These are the activations of a small neural network, seen along a few directions. Each row is one input.
Each table varies a few parts of the input and shows all the possible inputs, shuffled.
A made-up example of a description, with smaller parts first: one of 4 places along a line, together with either a single point or one of 9 places around a ring or (one of 2 separate values, together with one of 8 places around a ring).
Shared parts are said once, and a part with two or three values counts as separate values.

Table:
row 1: [-29 -19  19  41   5   6  22  44 -36 -16  26]
row 2: [-40 -23  24  -3  -7  -3  -1  20   0  18  44]
row 3: [ 16   7  65  -4  21 -50 -84  22  25 -16 -61]
row 4: [  8  41 -54   7   6  38  13  -7  14  21 -42]
row 5: [-13  24 -32   6 -10 -11 -35 -32 -10   5  -1]
row 6: [ 25   0 -18 -25  -4   9  38  -6  18 -18 -47]
row 7: [-30  25   8  61  42  27  11 -15 -25  -9  15]
row 8: [  6 -30  -5 -33  -5 -24 -19 -21  -7 -22  -8]
row 9: [ -6 -22  19   8  52  -5  31   8 -25 -33  17]
row 10: [-30  27  17   9  20   6  -3 -29 -21  37  36]
row 11: [ 26  44 -23  -3 -11  29  -8 -20  13  27   8]
row 12: [ 46   5   4 -43 -14   3  12  -7   8 -13   1]
row 13: [ 18 -12 -29  13 -35   8  34  26  21   9 -39]
row 14: [-17 -14  29 -36  31 -20   9  -8  -6  -1  35]
row 15: [ -6 -42 -13   2 -41 -15 -27   3   2   1   2]
row 16: [ 26  -9  -9   0 -50  -1   7  23  30  10  14]
What do these inputs look like to the network? -> either a single point or (one of 3 separate values, together with one of 5 places along a line)
Start at row 7 and move only the place on the line of 5, one step at a time. The first step leads to row 10. Which rows follow, in order? -> row 5, row 11, row 4

Table:
row 17: [ 37  27 -50   6 -55   3 -31  -5  36  10 -71]
row 18: [  4 -47  43 -30 -21 -39 -13  31  17  -7  15]
row 19: [-26  -4 -46  49 -34  39  34   1 -15  24  37]
row 20: [ 12 -45  46 -36 -25 -35 -12  22   8 -15  18]
row 21: [-41  17  25 -10  57 -17 -30 -45 -35   1  28]
row 22: [  1 -59  23 -55 -13 -41  -9   1   4 -23  15]
row 23: [  4  -2  19  17  37   9  36  24  -2 -22 -20]
row 24: [ -3  13 -22   7 -13  38  49  -5 -11  25  48]
row 25: [ 52  25 -48 -53 -23   1 -14 -41  39   9 -67]
row 26: [ -5  -9   6  44  21   4  25  27 -14 -33 -32]
row 27: [-14  13 -27  13 -15  35  50   5  -1  32  47]
row 28: [ -6 -59  19  -1 -36 -46 -30  37   0 -16   3]
row 29: [-39  29  52  18  50 -11 -37 -12 -13  16  30]
row 30: [-19  -1 -47 -11  -6  29  60 -32 -21  17  44]
row 31: [ -8  -7  11  31  27  11  28  32 -10 -25 -28]
row 32: [-26  30  49  10  47  -9 -33 -20 -24  10  33]
row 33: [-49  12  29  52  32 -14 -57 -17 -28   8  22]
row 34: [ 56  36 -33 -28 -36   5 -21  -9  53  22 -64]
row 35: [ 61  30 -44 -33 -33   4 -22 -25  39   3 -54]
row 36: [  0 -11   1  -7  48   6  44  -2 -15 -34 -23]
row 37: [ -7   5 -40   7 -16  38  47 -18 -17  14  53]
row 38: [ -7 -55  29 -13 -28 -37 -24  42   6  -6   4]
row 39: [ 11  -3   6  10  39  11  35  11 -13 -36 -15]
row 40: [ 37  30 -43 -10 -47  10 -29   4  41  20 -71]
row 41: [ 12 -49  28 -38 -24 -35 -17  14   5 -25  24]
row 42: [-53  18  39  38  39  -8 -48  -6 -21  14  22]
row 43: [ 11   1  19  13  37  11  37  18  -9 -27 -18]
row 44: [-29   3 -39  34 -25  41  40  11  -9  32  38]
row 45: [-26  25  28   7  48 -10 -39 -28 -32  -2  39]
row 46: [ 61  36 -31 -32 -33   8 -21 -15  43  13 -58]
Changing only one part turns row 39 into row 35. The same change can be made to row 26. Which row results? -> row 17
What do these inputs look like to the network? -> one of 5 separate values, together with one of 6 places along a line
Which other rows does row 21 become when the choice among 5 separate values takes its other values? List them by row number. -> row 22, row 25, row 30, row 36
Which other rows does row 27 become when the choice among 5 separate values takes its other values? List them by row number. -> row 18, row 23, row 29, row 34

Table:
row 47: [-32  30 -40  47 -38  71  66   3 -44  19  13]
row 48: [-43  10  39  14  51 -26 -13  27 -50 -50  70]
row 49: [ 31  10  -5  28   1  13 -32  -8  20 -27 -40]
row 50: [ 53 -29  -7 -46 -46 -10  -8 -24  17 -32 -20]
row 51: [-44 -63  83  22  63 -20  51  51 -18 -35  12]
row 52: [ 28  56  11 -28  15  12   6  -7  22  32 -22]
row 53: [ -4  33 -31 -25  28  -3  12 -29   2  12 -56]
row 54: [ 45 -13  -9  15 -50 -30 -16   3  18 -14 -36]
row 55: [ 40  38   7  -1  18  -5   3 -41  -1 -19 -45]
row 56: [-10   3 -38  11   9  19 -32   5  23   0 -49]
row 57: [ 36   5  -3  -6 -56 -19  -9  38  35  29 -13]
row 58: [ 18  29   0   8  -6  28 -29  24  35  18 -17]
row 59: [-95 -15  63  32  19 -28 -25 -42 -13  30  79]
row 60: [  4  10 -69  34  18  54  86 -24   1  18  66]
row 61: [  8 -17 -45  -5 -43 -30 -12  19  17  15 -45]
row 62: [ 40 -10  -1 -69 -49   5  -3   8  40  14   4]
row 63: [ 13 -30 -47 -66 -36  -9  -4  -9  21  -6 -30]
row 64: [-39 -41  55  17  57  -9   9  22 -56 -21  46]
row 65: [-50  -8  38  19  45 -12 -51 -16 -70  18  83]
What do these inputs look like to the network? -> either one of 2 separate values or one of 5 places along a line or (one of 3 separate values, together with one of 4 places along a line)
Which other rows does row 58 become when the place on the line of 4 takes its other values? List them by row number. -> row 52, row 57, row 62
Start at row 51 and move only the place on the line of 5, one step at a time. The first step leads to row 64. Which rows follow, in order? -> row 48, row 65, row 59

Table:
row 66: [ 33  27 -47 -23 -26   8 -12  -8  45  24 -56]
row 67: [-11 -12  40 -19  33 -23  -7   7 -29  -9  28]
row 68: [-40   0  10   7  27  25  40  -2 -23  -1  55]
row 69: [-24 -11  27   1  39 -19 -28  -8 -33 -20  -2]
row 70: [-32 -22  29   8   6 -40 -60  -1 -13 -13   6]
row 71: [ -8 -20  19  -1  24 -18  21  -7 -14  -9  37]
row 72: [-19  27   1  62  10  32  21  11 -17  21  17]
row 73: [ 49 -54 -25 -30 -57 -10  38  50  33 -30 -49]
row 74: [ 37  23 -30 -36 -42  -3  -5 -16  41  28 -75]
row 75: [-24 -31  25  -3  13  -4  20 -12  -7   1  52]
row 76: [-28   2 -14  28  -3  17  33   7 -32  19  58]
row 77: [-22 -18   9  18  30 -12   0 -21 -17 -18   6]
row 78: [-42   3 -28  47   3  25  16  -8 -35  15  29]
row 79: [-37   9  -6  24  45  17  22  -9 -33 -17  11]
row 80: [-17 -20  40 -11   0 -43 -39  16  -9  -2  36]
row 81: [-25   7   6   8  38   9  41   3 -30 -11  40]
row 82: [-19  27  22  37  52  25  27   8 -19 -11  -2]
row 83: [-14   0  56  18  18 -34 -57  22   4 -13  -3]
row 84: [ -9  10  53  10  49 -12 -24   9 -19 -18 -12]
row 85: [ 60  30 -51 -20 -38  19 -12 -19  34   6 -38]
row 86: [ 30  28 -38 -31 -34   0 -11 -12  44  24 -64]
row 87: [-45  -6 -11  31 -17  30  30   1 -24  32  70]
row 88: [-25 -24  44 -21  24  -8  -7   1 -21   1  41]
row 89: [ 50  27 -55 -23 -28  26 -13 -12  36  13 -38]
row 90: [-30 -31  46  -9 -12 -29 -40   9  -1   9  48]
row 91: [ -3   2  35  30  40  -4   4  -3  -2 -14  -4]
row 92: [ 51 -57 -20 -25 -60  -7  33  53  35 -29 -54]
row 93: [ 42  29 -54 -18 -23  18 -12  -7  43  19 -47]
row 94: [ 60  28 -39 -30 -61   3  -6 -29  29   2 -51]
row 95: [ 62  27 -44 -30 -53  12 -11 -23  31   2 -40]
What do these inputs look like to the network? -> either one of 2 separate values or one of 8 places along a line or (one of 4 places along a line, together with one of 5 places along a line)
Start at row 74 and move only the place on the line of 8, one step at a time. The first step leads to row 86. Which rows follow, in order? -> row 66, row 93, row 89, row 85, row 95, row 94

Table:
row 96: [ 12 -19  -4  -7   1  -5  -9   2  10 -14 -23]
row 97: [  8  -9  -2  -2  -1 -12 -12  -3  15 -10 -24]
row 98: [ 23  11 -20 -10   0  20   4  -4  12  -2 -15]
row 99: [ 10   6   4  -6  -5 -16 -19 -15  11   5 -31]
row 100: [ 21   7 -23 -25 -11  13  25  -9  -2  -4 -10]
row 101: [  7   3   5 -10  -4 -12 -16 -11  15  -6 -28]
row 102: [  8 -12  -7   4 -22   7  -6  20   9   2  -2]
row 103: [ 22  32 -14 -11  -3  14  -4 -16  17   8 -19]
row 104: [  5 -12 -17   3 -26  -1   8  21   7   4   5]
row 105: [  5   9   2   3 -24   0 -14   7  15  11  -7]
row 106: [-40 -24  30  -9  14 -15  -8 -27 -27   9  89]
row 107: [-34 -15  77  -2  61 -16  12  33 -21  -9  42]
row 108: [-70   7   8  26  47  -1 -24  -7 -45   8  32]
row 109: [-31  -4  49  48  49 -10  -9   4 -55 -34  46]
row 110: [  9  13   0   4 -24  -3 -17   3  11  24 -10]
row 111: [-48  -6  11  53  32  26  55  -2 -28   7  38]
row 112: [  6  -2  -5  10 -22   0 -10  16  14   7  -3]
row 113: [ 21  10 -31 -11  -4  10  19  -2   9   1  -7]
row 114: [  5 -13  -9 -12 -32   2  14  15  -2   0   0]
row 115: [ 21  21 -20  -4  -2  14   0  -8  16   3 -15]
row 116: [  9 -20  -6 -23 -12 -11  12  -3  -4 -16 -20]
row 117: [ 24  36 -13 -11  -4   9  -7 -18  13  18 -21]
row 118: [  8 -19 -15  -9  -6 -14   6   3   7 -11 -17]
What do these inputs look like to the network? -> either one of 5 separate values or (one of 3 separate values, together with one of 6 places along a line)
Which of the alternatives is row 108? -> one of 5 separate values
List by row number the other inputs of the same sort as row 106. -> row 107, row 108, row 109, row 111
